These are the activations of a small network on made-up records, seen along a few directions, one row for each record.
After each row come some of the record's fields: SUPAK, FEFAR, VALUB, ZOV, NEBI, KUZ.
A field that a record lacks is left out.
The largest differences between rows may come from other fields.
In the rows, zero is written as 500.
Random noise pushes rows far along 5 fixed directions. That doesn't count. These rows show it; they differ only by the noise:
[503 547 434 529 435 554 665 429 565 455 567 532 508 662 575 597 362 356
 390 654 577 504 393 405 390 406 450 463 552]
[372 238 468 463 278 725 308 574 358 387 343 496 674 726 536 437 193 457
 550 446 399 512 428 456 370 315 440 589 349]
[492 646 137 509 507 327 782 365 820 419 475 486 481 527 476 386 554 239
 375 646 640 627 409 530 378 471 514 270 401]
[452 528 415 552 527 293 486 328 592 665 358 435 342 501 486 528 508 283
 530 771 681 605 390 585 503 559 614 349 417]
[577 524 443 617 536 523 520 592 579 464 434 525 540 454 486 444 506 476
 611 400 564 457 535 454 417 578 501 490 434]
[435 507 374 467 483 419 566 479 585 506 450 488 554 542 473 380 525 479
 441 499 456 580 479 555 543 493 514 415 436]
[376 473 477 380 453 463 562 514 479 527 529 504 630 608 485 369 523 643
 349 430 289 579 503 567 680 454 478 476 518]

[556 451 593 539 556 580 375 491 473 448 473 419 402 297 528 618 582 423
 705 523 655 442 464 475 402 536 477 479 424]  SUPAK is lekir, FEFAR is zet, VALUB is nuvo, ZOV is pevoz, NEBI is non, KUZ is pigu
[524 365 430 383 496 445 395 460 587 496 343 537 500 400 426 335 573 599
 449 338 465 501 638 630 578 487 568 460 478]  SUPAK is lekir, FEFAR is zovom, VALUB is ser, ZOV is pevoz, NEBI is bab, KUZ is pigu
[438 506 452 574 454 498 448 627 440 509 468 495 577 614 466 421 375 477
 591 479 425 545 501 477 451 494 498 568 394]  SUPAK is lekir, FEFAR is tevu, VALUB is ser, ZOV is pego, NEBI is bab, KUZ is tudu
[352 345 330 441 387 544 350 589 406 409 299 422 567 500 437 321 498 391
 608 396 436 565 374 579 404 483 477 543 237]  SUPAK is sesod, FEFAR is zet, VALUB is ser, ZOV is pevoz, NEBI is bab, KUZ is pade
[496 652 435 626 579 282 550 477 571 660 472 475 383 511 454 498 518 370
 567 674 599 581 475 531 504 614 591 442 453]  SUPAK is lekir, FEFAR is tevu, VALUB is ser, ZOV is pego, NEBI is bab, KUZ is tudu
[334 472 499 422 524 368 457 391 428 621 406 338 372 401 490 515 694 369
 548 676 546 610 269 632 598 591 519 400 380]  SUPAK is sesod, FEFAR is zet, VALUB is ser, ZOV is pevoz, NEBI is non, KUZ is pade
[429 474 634 437 405 685 630 538 374 466 663 520 574 693 609 634 391 541
 378 540 392 465 375 383 523 377 355 578 618]  SUPAK is lekir, FEFAR is tevu, VALUB is ser, ZOV is pego, NEBI is non, KUZ is tudu
[613 633 519 548 616 423 564 414 581 516 592 485 329 339 507 634 622 405
 535 618 679 470 511 485 451 557 524 451 560]  SUPAK is lekir, FEFAR is zet, VALUB is nuvo, ZOV is pevoz, NEBI is bab, KUZ is pigu
[372 546 476 443 490 311 562 462 474 680 461 498 432 554 450 409 630 545
 389 531 390 599 440 620 690 569 589 471 512]  SUPAK is lekir, FEFAR is tevu, VALUB is ser, ZOV is pego, NEBI is bab, KUZ is tudu
[287 282 434 331 341 477 272 377 446 492 383 410 584 653 484 402 296 464
 467 631 386 675 493 619 552 266 534 418 342]  SUPAK is reb, FEFAR is zovom, VALUB is ser, ZOV is pego, NEBI is non, KUZ is pigu
[420 490 571 425 411 477 608 472 444 610 554 586 519 744 524 496 407 633
 267 530 327 522 502 502 646 433 519 559 666]  SUPAK is lekir, FEFAR is tevu, VALUB is ser, ZOV is pego, NEBI is bab, KUZ is tudu
[638 552 485 586 520 533 589 559 542 489 466 630 501 482 488 468 556 589
 438 321 510 375 571 451 464 618 549 578 615]  SUPAK is sesod, FEFAR is zovom, VALUB is pida, ZOV is pevoz, NEBI is bab
[464 518 249 422 415 524 632 571 586 314 520 570 730 627 446 252 448 586
 315 303 293 544 572 510 467 416 459 519 474]  SUPAK is sesod, FEFAR is zovom, VALUB is pida, ZOV is pevoz, NEBI is bab
[496 495 524 539 579 351 418 513 468 666 339 468 383 390 433 441 645 496
 594 491 546 507 475 601 582 695 586 505 452]  SUPAK is sesod, FEFAR is zet, VALUB is ser, ZOV is pevoz, NEBI is bab, KUZ is pade
[549 566 612 626 510 465 542 478 459 662 506 552 363 606 541 659 403 427
 509 662 608 454 450 430 475 559 549 557 607]  SUPAK is lekir, FEFAR is tevu, VALUB is ser, ZOV is pego, NEBI is bab, KUZ is tudu
[475 261 618 486 467 569 150 515 409 496 304 425 504 431 477 469 402 556
 726 460 503 497 592 551 477 469 543 516 360]  SUPAK is lekir, FEFAR is zet, VALUB is nuvo, ZOV is pevoz, NEBI is non, KUZ is pigu
[512 680 462 605 599 360 596 612 541 581 573 501 513 492 445 436 557 519
 558 491 466 544 547 497 550 615 514 506 480]  SUPAK is lekir, FEFAR is tevu, VALUB is ser, ZOV is pego, NEBI is bab, KUZ is tudu
[599 520 368 498 566 418 512 571 689 447 455 572 581 402 405 288 559 629
 500 275 453 500 748 556 537 515 545 450 472]  SUPAK is reb, FEFAR is zovom, VALUB is ser, ZOV is pego, NEBI is bab, KUZ is pigu
[531 499 336 439 398 617 682 490 559 342 539 601 597 638 530 466 410 447
 281 429 472 453 448 436 381 395 420 541 574]  SUPAK is sesod, FEFAR is zovom, VALUB is pida, ZOV is pevoz, NEBI is bab
[549 583 433 563 591 382 547 623 560 582 438 554 513 391 413 339 673 590
 535 294 460 486 581 562 596 671 559 512 472]  SUPAK is lekir, FEFAR is zovom, VALUB is pida, ZOV is pego, NEBI is bab, KUZ is tudu
[304 417 322 408 413 467 482 557 499 438 371 410 592 496 445 275 615 466
 536 392 363 628 383 604 526 481 488 426 263]  SUPAK is lekir, FEFAR is tevu, VALUB is ser, ZOV is pego, NEBI is non, KUZ is tudu
[405 493 699 402 504 549 549 530 332 561 634 465 564 573 548 556 551 687
 401 505 312 499 437 496 691 516 415 563 630]  SUPAK is sesod, FEFAR is zet, VALUB is ser, ZOV is pevoz, NEBI is non, KUZ is pade
[333 422 537 339 515 450 374 555 429 505 528 380 602 413 447 361 612 641
 563 415 300 628 542 629 703 443 455 441 365]  SUPAK is reb, FEFAR is zovom, VALUB is nuvo, ZOV is pego, NEBI is non, KUZ is pigu
[404 416 340 447 426 496 461 554 485 437 365 466 573 554 447 338 467 434
 510 441 434 561 432 558 439 484 474 516 349]  SUPAK is sesod, FEFAR is zet, VALUB is ser, ZOV is pevoz, NEBI is bab, KUZ is pade
[379 381 347 397 448 429 360 508 559 436 356 441 606 436 415 250 565 556
 546 355 376 622 574 643 564 445 557 399 294]  SUPAK is reb, FEFAR is zovom, VALUB is ser, ZOV is pego, NEBI is non, KUZ is pigu
[590 522 533 594 521 594 529 635 463 458 499 548 534 515 505 512 455 522
 566 399 513 400 515 408 403 576 445 614 530]  SUPAK is sesod, FEFAR is zet, VALUB is ser, ZOV is pevoz, NEBI is bab, KUZ is pade
[492 643 671 474 676 297 493 472 491 684 657 453 463 347 464 511 717 716
 500 520 408 561 635 597 813 613 568 427 598]  SUPAK is reb, FEFAR is zovom, VALUB is ser, ZOV is pego, NEBI is non, KUZ is pigu
[422 556 486 449 531 382 514 413 563 521 593 410 488 505 497 511 496 462
 503 676 491 631 514 543 563 419 499 373 455]  SUPAK is reb, FEFAR is zovom, VALUB is nuvo, ZOV is pego, NEBI is non, KUZ is pigu
[531 656 599 486 575 460 624 497 504 540 762 510 482 531 529 625 481 548
 428 612 476 516 561 447 583 439 437 507 641]  SUPAK is reb, FEFAR is zovom, VALUB is nuvo, ZOV is pego, NEBI is bab, KUZ is pigu
[395 506 397 308 423 529 673 350 576 347 645 450 526 552 553 520 544 443
 288 608 443 587 393 513 493 312 412 382 526]  SUPAK is lekir, FEFAR is zet, VALUB is nuvo, ZOV is pevoz, NEBI is non, KUZ is pigu
[454 404 161 470 419 475 504 552 646 343 262 483 588 520 412 225 470 348
 530 383 506 570 465 565 318 479 488 444 260]  SUPAK is sesod, FEFAR is zet, VALUB is ser, ZOV is pevoz, NEBI is bab, KUZ is pade
[420 534 662 433 584 393 448 439 437 637 604 400 424 412 507 585 612 554
 543 634 474 579 491 571 695 507 501 428 515]  SUPAK is reb, FEFAR is zovom, VALUB is nuvo, ZOV is pego, NEBI is non, KUZ is pigu
[582 689 505 699 612 355 533 534 533 645 541 518 430 507 475 563 451 414
 600 634 620 506 534 458 478 628 570 514 515]  SUPAK is lekir, FEFAR is zovom, VALUB is pida, ZOV is pego, NEBI is bab, KUZ is tudu
[647 719 517 677 616 522 723 582 588 480 645 550 470 413 543 605 622 466
 549 462 620 401 476 367 428 641 465 498 582]  SUPAK is lekir, FEFAR is zovom, VALUB is pida, ZOV is pego, NEBI is non, KUZ is tudu

Here are new rows. What are their fields?
[456 537 541 376 613 361 496 505 545 566 581 457 555 349 439 379 708 704
 463 392 357 579 636 632 774 530 508 403 508]  SUPAK is reb, FEFAR is zovom, VALUB is ser, ZOV is pego, NEBI is non, KUZ is pigu
[511 508 466 415 471 547 605 536 480 452 567 584 623 591 495 430 477 626
 304 371 358 464 542 496 568 468 443 571 620]  SUPAK is sesod, FEFAR is zovom, VALUB is pida, ZOV is pevoz, NEBI is bab
[442 532 331 424 470 476 649 553 548 417 500 507 579 535 460 348 580 497
 387 398 398 542 443 534 497 506 443 498 460]  SUPAK is sesod, FEFAR is zet, VALUB is ser, ZOV is pevoz, NEBI is bab, KUZ is pade
[440 410 548 474 455 488 338 567 357 566 408 531 603 575 445 370 444 687
 480 366 305 507 589 567 622 538 567 609 505]  SUPAK is sesod, FEFAR is zovom, VALUB is pida, ZOV is pevoz, NEBI is bab
[542 329 506 462 382 866 494 690 403 237 469 567 703 501 555 452 470 597
 510 146 400 333 459 380 359 444 340 648 480]  SUPAK is sesod, FEFAR is zovom, VALUB is pida, ZOV is pevoz, NEBI is non
[620 493 524 525 621 355 440 420 623 614 359 504 292 271 446 499 686 481
 582 495 678 459 581 592 534 642 612 425 511]  SUPAK is lekir, FEFAR is zet, VALUB is nuvo, ZOV is pevoz, NEBI is bab, KUZ is pigu
[530 629 560 517 545 470 579 498 519 512 712 507 498 562 523 603 409 510
 467 627 493 526 574 436 517 416 456 505 592]  SUPAK is reb, FEFAR is zovom, VALUB is nuvo, ZOV is pego, NEBI is bab, KUZ is pigu
[619 730 461 653 581 518 706 677 543 459 677 598 579 499 492 490 547 557
 497 350 473 426 563 383 460 599 459 586 576]  SUPAK is lekir, FEFAR is zovom, VALUB is pida, ZOV is pego, NEBI is bab, KUZ is tudu
[349 520 541 360 454 507 621 525 408 529 641 494 626 612 523 452 562 647
 313 452 262 565 430 535 712 444 427 507 569]  SUPAK is lekir, FEFAR is zovom, VALUB is pida, ZOV is pego, NEBI is non, KUZ is tudu
[570 490 691 582 625 445 306 474 456 647 475 442 377 325 502 634 535 496
 713 590 649 474 569 523 565 584 558 470 484]  SUPAK is reb, FEFAR is zovom, VALUB is ser, ZOV is pego, NEBI is non, KUZ is pigu
[497 675 507 491 599 426 744 528 546 503 631 484 486 388 502 474 814 605
 415 417 428 492 434 507 617 661 475 454 584]  SUPAK is sesod, FEFAR is zet, VALUB is ser, ZOV is pevoz, NEBI is non, KUZ is pade
[375 446 648 395 435 618 543 515 316 501 601 457 558 604 571 580 509 589
 405 525 349 496 350 473 597 462 394 569 579]  SUPAK is sesod, FEFAR is zet, VALUB is ser, ZOV is pevoz, NEBI is non, KUZ is pade
[583 669 618 636 672 356 483 452 572 608 618 417 365 365 507 656 542 433
 683 723 672 534 568 469 512 580 542 402 505]  SUPAK is reb, FEFAR is zovom, VALUB is nuvo, ZOV is pego, NEBI is non, KUZ is pigu
[601 637 407 611 576 382 585 438 584 554 460 539 377 413 476 528 606 385
 494 551 658 470 471 508 436 645 592 474 528]  SUPAK is sesod, FEFAR is zovom, VALUB is pida, ZOV is pevoz, NEBI is bab
[500 366 613 407 413 624 411 517 415 495 540 579 584 637 529 526 306 642
 400 437 385 457 614 476 564 335 462 594 610]  SUPAK is reb, FEFAR is zovom, VALUB is ser, ZOV is pego, NEBI is bab, KUZ is pigu
[394 579 312 448 467 392 712 433 634 474 507 463 491 546 494 410 615 390
 385 569 482 613 367 543 506 483 494 361 434]  SUPAK is lekir, FEFAR is tevu, VALUB is ser, ZOV is pego, NEBI is non, KUZ is tudu
[606 557 676 685 542 601 490 674 379 580 532 569 454 504 530 624 467 537
 649 420 549 361 504 370 448 627 487 665 569]  SUPAK is lekir, FEFAR is tevu, VALUB is ser, ZOV is pego, NEBI is bab, KUZ is tudu
